Each row below holds a small network's activations on one input, seen along a few directions.
In each table, some parts of the input vary, and every possible input appears once, in random order.
A made-up example of a description, with smaller parts first: one of 6 places along a line, together with either a single point or one of 9 places around a ring or (one of 2 separate values, together with one of 5 places around a ring).
Shared parts are said once, and a part with two or three values counts as separate values.
(in the rows, 128 means zero)

Other details of the inputs vary at random and push rows far along two fixed directions, the same in every table; ignore that.

A family of inputs:
x1: [136 165 116 142 113 138 129  71  79 105 107 130 149]
x2: [153 126 126 143 146 102  85 137 122 121 141 115  65]
x3: [155 166 120 144 137 147 117 109 102 139  98 132 125]
x4: [142 150  81 107 113 215 142 127 163 187 107 136 218]
x5: [147 152  87 107 103 170 100  72 142 144 151 132 138]
x6: [159 117  83 116 133 151 114 182 159 168  91 111 149]
x7: [125  86 114 138 133 104 110 177 127 132 114 110 142]
x8: [122 112 112 107 126 116 115 154 130 140  99 118 137]
x9: [ 85  57 185 135 154  57  99 154 119 104 155 131  51]
x10: [149 143  77 111  89 142 127 104 140 107 129 112 150]
x11: [122 133 139 122 126  85  95 102 101  97 140 121  72]
x12: [113 107 163 136 156 111 157 217 148 141 131 126 140]
x13: [100 159 178 138 131 110 143  47  82  92 135 158  97]
x14: [150 172 110 120 106 174 127  73 147 138 165 142 141]
x15: [156 141 137 147 140 117 122 155 146 127 151 124  88]
x16: [ 85  81 205 150 161  58 125 154 126 102 169 139  58]
x17: [116 122 143 135 132 134 169 145 134 125 128 130 148]
x18: [130 149 137 127 110 120 146  69 115  92 151 131 104]
x19: [123 108  92 105 110 137 134 121 137 136  95 117 156]
x20: [118 113 156 156 155  98  56  83  72 136 152 139  71]
x21: [126 139 117 119 103 112 114  51 102  90 136 125  93]
x22: [ 83  51 168 125 161 115 151 226 156 157 105 131 152]
x23: [167 175  95 125 121 184 162 150 162 154 109 130 169]
x24: [138 171 127 147 115 138 150  90  98 100 135 134 145]
x25: [148 152 113 132 106 133 147 110 134  98 152 123 138]
x26: [133 174 154 128 118 100 122  66  95  84 154 136  78]
x27: [124 130  98 107 110 171 169 126 141 145  86 124 195]
x28: [104  77 156 133 163 108 139 244 147 160 104 116 152]
x29: [137 153 121 131 129 184 146 128 151 165 148 145 175]
x30: [ 92  56 132 106 141 111 130 194 163 155 101 124 145]
Each input here is: one of 5 places around a ring, together with either one of 2 separate values or one of 4 places along a line.
Q: The inputs of x25 and x24 match in every part but the place on the ring of 5. If x14 is changed in the same way as x25 into x24, which row does it become?
A: x29
Q: Which other rows does x11 become when the place on the line of 4 takes its other values? List them by row number.
A: x9, x10, x21
Q: Which other rows does x2 become when the choice among 2 separate values takes its other values? List them by row number.
A: x5
Q: Which other rows does x6 become when the place on the ring of 5 takes its other values? List them by row number.
A: x2, x3, x15, x23

A family of inputs:
x31: [124 120 119 121 123 135 153 165 152 117 126 120 135]
x32: [105 138 147 132 124 107 108  64  71  87 130 138  92]
x33: [125 132 145 133 141 118  98 112  93 137 144 125 102]
x34: [120 123 159 148 149 112  84  95  76 115 147 136  79]
x35: [ 87 108 174 143 154  69 103 124  76 104 144 124  74]
x36: [114  95 181 153 163  96 146 195 132 116 145 129 109]
x37: [125 101  83  96 104 174 173 210 204 148 101 109 207]
x38: [127 192 119 125 111 154 111  24  85 109 126 159 124]
x39: [112  84 154 119 154 120 167 217 169 156 108 118 160]
x40: [133 132 132 117 124 140 175 181 163 141 128 125 164]
x41: [164 111  54 120 116 159 146 229 185 173  78  99 212]
x42: [101  78 148 141 149  86 132 153 120 122 122 119 100]
x43: [130 130 140 128 129  97  98 116 119 116 145 124  96]
x44: [148 163 102 108 114 160 127  73 117 141 110 125 127]
x45: [137 129 167 164 154 102  93 113  89 103 163 130  57]
x46: [160 149  68  97  86 165 146 119 177 137 126 123 171]
x47: [148 185 111 121 100 151 161  45 108  99 129 141 149]
x48: [111  75 168 164 165  87  87 161  96 139 160 121  86]
x49: [135 187  90 115  98 171 128  32 108 131 121 150 161]
x50: [136 193 117 118 113 150 128  31  98 125 111 146 118]
x51: [121  65 144 139 158 121 118 216 156 162 124 119 113]
x52: [ 98 104 190 159 157  72 115 109  74 103 148 140  96]
x53: [127 113 151 151 154 124 130 185 151 138 146 135 112]
x54: [146 172 106 135 115 153 140  82 130 126 138 141 138]
x55: [108  76 164 155 146 101 146 197 141 132 141 125 139]
x56: [143 183 100 122 108 157 132  20 104 122 111 148 134]
x57: [136 108 148 165 166  72  89 203  97 133 114 108  90]
x58: [111  66 152 135 153 110 160 205 157 148 118 123 152]
x59: [104  97 159 158 142  77 114 125  95  99 148 120  87]
x60: [145 104  97 114 123 180 140 196 187 163 124 111 181]
x61: [110 101 171 157 166  94 115 191 135 144 151 126 106]
x62: [135 128 109 103 114 140 118 108 148 126 108 133 124]
x63: [136 126 152 144 142 117 103 129 107 134 149 117  98]
x64: [122  62 144 149 158 111 116 195 142 162 133 115 110]
x65: [139 102  89  98 112 160 137 195 204 149 118 117 181]
x66: [146 169  86 103  93 143 116  20 116 110 111 134 126]
x67: [134 108 112 125 117 120 115 140 154 131 140 119 137]
x68: [156 143 102 143 131 124 105 147 109 123  93 119 128]
x69: [137 148 107 122 112 171 140 133 160 142 119 139 166]
x70: [ 99  85 161 128 149 109 148 213 142 149 131 128 153]
x71: [164 203  99 114 107 168 126  42 106 119 137 125 123]
x72: [134 142 121 113 106 164 162 131 152 122 112 135 181]
x73: [ 94 103 155 142 144  81 110 106  81 102 141 129  92]
x74: [101  89 151 135 160 113 125 220 153 168 138 131 138]
x75: [136 136  86 101  97 147 117  93 141 134 125 129 158]
x76: [126 146  81  86  93 167 169 118 158 141  86 118 171]
x77: [131 149 134 118 114 148 154  82 117 112 101 146 142]
x78: [112  88 148 129 145  97  93 161 131 124 139 132 102]
x79: [129 125 158 140 146  74  99 132 111 110 160 124  61]
x80: [155 185  79 100  98 191 167 126 175 155 118 134 183]
x81: [116 159 175 163 150  93  91  33  57  96 135 156  45]
x82: [131 186 104 105  91 148 137  38 100  96 118 127 136]
x83: [154 149  87 120 100 175 129  90 136 140 129 121 161]
x84: [102 124 185 149 145  98 115 100  73  98 139 149  98]
x85: [162 137  77 113 109 183 152 148 172 157 130 114 178]
x86: [131 177 149 131 109 127 139  48  84  98 131 143 122]
x87: [122  89 178 155 159  69  92 174 124 108 163 127  53]
x88: [114  74 125 105 139 114 122 227 179 165 131 116 151]
x89: [145 143  61  95  87 179 181 139 180 134 112 114 198]
x90: [118 165 163 146 135  81 114  58  61  76 149 127  52]
x91: [142 176 103  97 103 134 113  33 110 111 113 132 111]
x92: [147 154  70 107  92 196 160 123 184 160 114 132 210]
x93: [101  79 149 131 144 106 134 174 133 125 111 122 105]
Q: What do these inputs look like to the network?
A: one of 3 separate values, together with either a single point or (one of 4 places along a line, together with one of 5 places around a ring)
Q: The inputs of x57 and x41 match in every part but the choice among 3 separate values. If x40 is changed in the same way as x57 into x41, which row does it become?
A: x47
Q: The inputs of x51 and x64 match in every part but the choice among 3 separate values. If x87 is changed in the same way as x51 into x64, which row does it become?
A: x46
Q: Which other rows does x49 become when the place on the ring of 5 takes its other values? List them by row number.
A: x48, x52, x73, x75

A family of inputs:
x94: [108 120 163 131 141  93 129 140 104 119 137 126 100]
x95: [136 163 136 143 127 136 130  36  75 106 118 144 128]
x96: [116 132 138 134 129 114 140 125 112 116 139 118 139]
x97: [124 119 127 122 137 152 159 164 150 158 106 130 152]
x98: [152 143 130 153 131  94  79  92  81 101 128 113  63]
x99: [125 167 152 127 131 117 124  65  88 100 117 148 105]
x100: [130  92 110 123 140 110  90 153 133 144 115 115 120]
x101: [132 128  80 100  89 180 173 129 179 134 119 124 193]
x102: [116 124 122 102 118 144 154 159 167 132 118 128 150]
x103: [120 115 140 136 131 129 144 166 135 131 118 128 160]
x104: [125  81 167 160 170 105  93 213 145 159 170 122  95]
x105: [133 164  95 103  87 163 154  78 134 110 116 138 169]
x106: [105  60 155 148 169  93  82 204 138 164 153 122  99]
x107: [115 150 145 130 119 108 125  43  98  94 142 142  78]
x108: [182 161  61 108 100 183 142 153 180 153 123 123 169]
Q: What do these inputs look like to the network?
A: either one of 5 places around a ring or (one of 2 separate values, together with one of 5 places along a line)
